Each row below holds a small network's activations on one record, seen along a few directions.
After each row come some of the record's fields: Lupa, Fod, Dab, Lide, Pid, Sufu.
A field that a record lacks is left out.
The largest differences between rows may come from other fields.
(in the rows, 500 means zero)
Strong random noise was added to every row along 6 fixed directions; ignore it. To show where, here is one row again and again, with new noise each time:
[392 471 353 711 628 430 340 214 603 620 524 383 615 680 377 403 439 327
 592 555 609 461 629 675]
[356 543 335 579 606 475 435 630 546 547 574 612 397 652 592 543 573 445
 488 280 424 546 437 436]
[444 398 332 661 771 495 353 662 586 779 687 648 448 814 561 384 467 404
 606 348 406 626 521 173]
[357 531 212 499 428 282 290 365 496 399 472 596 373 781 602 601 608 301
 591 413 530 535 356 813]
[355 614 524 540 489 558 665 602 500 422 480 435 465 331 493 579 661 583
 377 424 520 411 538 580]
[489 634 510 479 561 586 488 658 570 554 566 529 409 425 513 638 468 488
 398 296 395 487 429 404]
[370 134 420 741 601 318 495 473 463 586 573 445 614 746 430 104 623 498
 761 866 733 475 694 587]
[517 345 377 421 495 347 379 776 447 534 615 720 302 754 656 471 587 446
 652 494 452 607 332 405]

[531 439 358 457 579 514 621 393 398 612 477 619 551 754 633 476 721 509
 600 488 455 759 635 190]
{Lupa: v2, Fod: c1, Dab: g1, Lide: z1, Sufu: l1}
[468 535 375 473 498 445 500 519 438 569 514 580 369 636 589 580 680 422
 556 498 482 566 512 455]
{Lupa: v1, Dab: g1, Lide: z2, Pid: y1, Sufu: l3}
[620 636 378 426 453 443 350 133 496 699 454 417 442 654 439 692 557 238
 600 655 570 532 592 639]
{Lupa: v1, Dab: g4, Lide: z2, Pid: y1, Sufu: l3}
[435 381 352 550 497 349 502 465 366 575 530 561 395 746 575 421 763 390
 687 712 591 559 599 521]
{Lupa: v1, Dab: g1, Lide: z2, Pid: y2, Sufu: l3}
[414 398 443 664 667 480 468 309 578 539 554 419 695 610 383 359 449 438
 582 489 562 536 629 539]
{Lupa: v1, Dab: g2, Lide: z1, Sufu: l1}
[522 281 519 551 579 408 420 410 514 487 597 475 617 619 396 316 403 424
 662 628 597 541 520 586]
{Lupa: v2, Dab: g4, Lide: z1, Sufu: l1}
[595 649 697 559 621 720 506 491 593 600 548 389 588 229 360 526 210 513
 325 366 405 412 558 336]
{Lupa: v2, Fod: c2, Dab: g3, Lide: z1, Pid: y3, Sufu: l3}
[441 380 486 584 579 478 466 714 562 581 585 538 482 567 500 390 484 564
 541 486 515 475 471 432]
{Lupa: v1, Dab: g4, Pid: y3, Sufu: l2}
[314 487 314 588 572 423 513 403 502 435 506 539 532 674 540 506 672 443
 545 374 527 581 529 596]
{Lupa: v1, Dab: g1, Lide: z1, Sufu: l1}
[552 641 549 453 440 539 549 353 397 486 461 454 439 397 488 609 558 409
 455 569 499 481 571 531]
{Lupa: v2, Fod: c2, Dab: g2, Lide: z1, Pid: y2, Sufu: l3}
[615 652 518 402 499 621 488 518 524 587 467 548 466 460 559 639 409 514
 397 358 354 558 464 281]
{Lupa: v2, Fod: c1, Dab: g1, Pid: y2, Sufu: l2}
[362 500 423 581 549 500 597 544 399 412 498 614 470 578 632 423 636 534
 472 393 438 578 527 374]
{Lupa: v2, Fod: c1, Dab: g2, Lide: z2, Sufu: l1}
[643 589 519 311 376 458 421 449 464 500 491 509 375 477 503 692 500 381
 529 554 482 507 406 597]
{Lupa: v1, Dab: g3, Lide: z2, Pid: y3, Sufu: l3}
[484 549 548 523 484 550 575 497 422 420 457 500 519 398 547 436 490 561
 416 493 480 473 538 452]
{Lupa: v2, Fod: c1, Dab: g4, Lide: z2, Sufu: l1}
[610 617 482 422 506 523 352 396 592 592 513 480 474 504 446 670 359 375
 483 402 445 509 432 536]
{Lupa: v1, Dab: g1, Lide: z1, Pid: y3, Sufu: l3}
[385 452 508 584 462 432 544 533 391 349 490 517 468 452 534 380 548 518
 492 556 543 424 506 622]
{Lupa: v2, Fod: c2, Dab: g2, Lide: z2, Pid: y3, Sufu: l3}
[396 360 526 619 510 427 567 497 433 436 519 456 534 500 454 321 577 519
 575 672 617 437 588 612]
{Lupa: v2, Dab: g2, Lide: z2, Pid: y1, Sufu: l3}
[507 508 733 541 517 620 581 655 609 453 526 354 588 169 337 461 323 649
 369 490 523 322 495 554]
{Lupa: v1, Dab: g3, Lide: z1, Pid: y3, Sufu: l3}
[532 420 532 515 460 408 368 493 508 482 545 468 467 515 439 435 395 408
 584 643 556 420 448 656]
{Lupa: v1, Dab: g3, Lide: z2, Pid: y2, Sufu: l3}
[521 528 516 535 528 542 506 481 483 596 505 475 485 483 482 489 492 486
 482 538 515 478 563 441]
{Lupa: v2, Fod: c2, Dab: g4, Pid: y3, Sufu: l2}
[521 406 412 514 540 423 386 472 536 594 540 542 497 677 497 465 483 425
 614 534 523 555 485 498]
{Lupa: v1, Dab: g3, Lide: z1, Pid: y3, Sufu: l3}
[336 349 429 661 555 436 531 589 465 443 516 586 521 643 578 280 571 575
 548 515 519 520 520 453]
{Lupa: v2, Fod: c1, Dab: g2, Lide: z2, Pid: y1, Sufu: l3}
[664 467 541 321 457 528 536 513 434 486 481 605 517 556 600 518 483 543
 527 492 403 659 445 287]
{Lupa: v2, Fod: c1, Dab: g1, Lide: z2, Sufu: l1}
[443 651 428 482 447 518 608 322 469 510 398 430 486 476 502 661 709 470
 457 510 546 501 608 601]
{Lupa: v1, Dab: g2, Lide: z1, Pid: y1, Sufu: l3}
[567 596 501 407 421 519 639 317 432 580 414 397 491 456 458 656 722 466
 522 667 587 522 653 554]
{Lupa: v1, Dab: g1, Lide: z1, Pid: y1, Sufu: l3}
[424 581 445 536 506 493 513 444 496 502 490 474 462 497 495 568 585 447
 480 467 511 473 534 577]
{Lupa: v1, Dab: g2, Lide: z2, Pid: y3, Sufu: l3}
[309 375 394 579 550 413 536 827 467 420 579 660 388 613 636 400 653 585
 531 375 470 522 404 450]
{Lupa: v1, Dab: g1, Lide: z1, Pid: y2, Sufu: l3}
[366 574 440 707 581 558 527 371 497 551 461 466 542 527 512 404 526 495
 430 486 514 456 641 461]
{Lupa: v2, Fod: c1, Dab: g4, Lide: z2, Pid: y1, Sufu: l3}
[368 593 480 541 513 528 532 631 571 437 504 492 457 405 504 578 531 555
 387 325 480 424 432 593]
{Lupa: v1, Dab: g4, Lide: z1, Pid: y3, Sufu: l3}
[744 433 532 253 301 375 420 468 391 540 487 525 360 581 523 614 572 390
 674 798 553 549 430 571]
{Lupa: v1, Dab: g2, Pid: y2, Sufu: l2}
[603 318 627 542 577 516 387 701 614 610 613 492 550 480 405 343 245 561
 561 557 497 448 437 388]
{Lupa: v1, Dab: g3, Pid: y1, Sufu: l2}
[807 598 613 261 403 617 567 549 360 668 466 579 377 460 618 630 532 510
 489 633 382 615 531 126]
{Lupa: v2, Fod: c1, Dab: g3, Lide: z2, Pid: y2, Sufu: l3}
[662 578 572 306 453 545 418 540 493 431 528 597 447 451 550 626 326 461
 453 340 350 578 317 399]
{Lupa: v2, Fod: c1, Dab: g1, Lide: z2, Sufu: l1}
[562 416 556 421 416 411 365 629 528 397 544 533 443 472 482 492 354 481
 542 522 501 443 314 643]
{Lupa: v1, Dab: g3, Lide: z1, Pid: y2, Sufu: l3}
[701 509 517 304 436 528 405 705 502 597 524 676 345 578 628 605 428 528
 509 439 372 605 314 250]
{Lupa: v2, Fod: c1, Dab: g4, Lide: z1, Pid: y3, Sufu: l3}

Here are new rows. What are their fields?
[438 451 264 462 536 372 457 630 397 619 572 717 283 838 700 545 784 395
 644 470 460 664 467 356]
{Lupa: v1, Dab: g4, Lide: z2, Pid: y3, Sufu: l3}
[656 312 524 406 469 397 491 487 335 540 550 577 458 639 542 372 562 436
 686 760 559 608 536 406]
{Lupa: v2, Fod: c2, Dab: g4, Lide: z1, Sufu: l1}
[608 363 593 373 346 402 533 536 344 328 469 565 464 475 560 408 513 538
 576 698 534 527 428 555]
{Lupa: v2, Fod: c1, Dab: g2, Lide: z1, Sufu: l1}
[494 389 697 408 418 501 678 723 474 275 523 450 551 249 438 458 534 684
 468 548 554 431 431 617]
{Lupa: v1, Dab: g1, Lide: z1, Sufu: l1}
[471 509 523 462 426 486 622 552 467 488 463 447 460 425 490 547 677 561
 496 610 583 453 545 587]
{Lupa: v1, Dab: g4, Lide: z1, Pid: y3, Sufu: l3}
[398 602 432 688 670 583 521 296 569 678 519 373 589 525 394 500 535 411
 476 465 534 474 715 466]
{Lupa: v1, Dab: g1, Lide: z2, Pid: y3, Sufu: l3}
[551 501 514 530 618 575 455 617 572 693 602 515 466 543 478 519 445 472
 515 446 436 531 520 279]
{Lupa: v1, Dab: g3, Pid: y2, Sufu: l2}
[607 446 635 418 407 549 592 590 469 523 474 476 500 420 496 470 525 619
 499 678 534 485 512 409]
{Lupa: v2, Fod: c1, Dab: g4, Pid: y2, Sufu: l2}
[246 382 272 681 567 360 501 474 493 474 499 553 510 750 565 374 717 484
 600 488 591 534 557 614]
{Lupa: v1, Dab: g3, Lide: z1, Pid: y3, Sufu: l3}
[410 636 386 551 664 570 433 416 637 527 559 517 560 563 477 639 438 406
 428 146 390 585 468 464]
{Lupa: v1, Dab: g1, Lide: z1, Sufu: l1}
[452 460 314 535 540 378 427 182 502 556 490 455 573 751 458 514 635 322
 653 584 614 596 604 672]
{Lupa: v1, Dab: g4, Lide: z1, Sufu: l1}
[624 495 481 490 550 491 418 178 448 588 509 461 579 605 436 481 428 318
 598 607 527 589 615 467]
{Lupa: v2, Fod: c2, Dab: g3, Lide: z1, Sufu: l1}
[625 366 467 439 446 418 379 472 440 476 474 608 525 651 592 365 388 499
 589 591 493 584 428 435]
{Lupa: v2, Fod: c1, Dab: g4, Lide: z1, Sufu: l1}
[417 585 526 564 618 588 573 489 551 521 556 423 553 412 425 539 521 489
 428 374 489 480 572 484]
{Lupa: v1, Dab: g4, Lide: z2, Sufu: l1}
[556 379 425 470 423 333 385 365 384 496 498 541 439 684 527 424 544 354
 673 727 590 536 502 619]
{Lupa: v2, Fod: c2, Dab: g3, Lide: z1, Pid: y2, Sufu: l3}
[626 500 570 351 438 505 562 598 418 532 530 533 396 458 527 595 595 488
 543 591 477 545 486 402]
{Lupa: v1, Dab: g2, Lide: z1, Pid: y2, Sufu: l3}
[634 469 696 427 551 650 606 582 529 508 532 476 621 332 443 454 358 637
 439 458 433 537 512 275]
{Lupa: v2, Fod: c1, Dab: g1, Lide: z1, Sufu: l1}
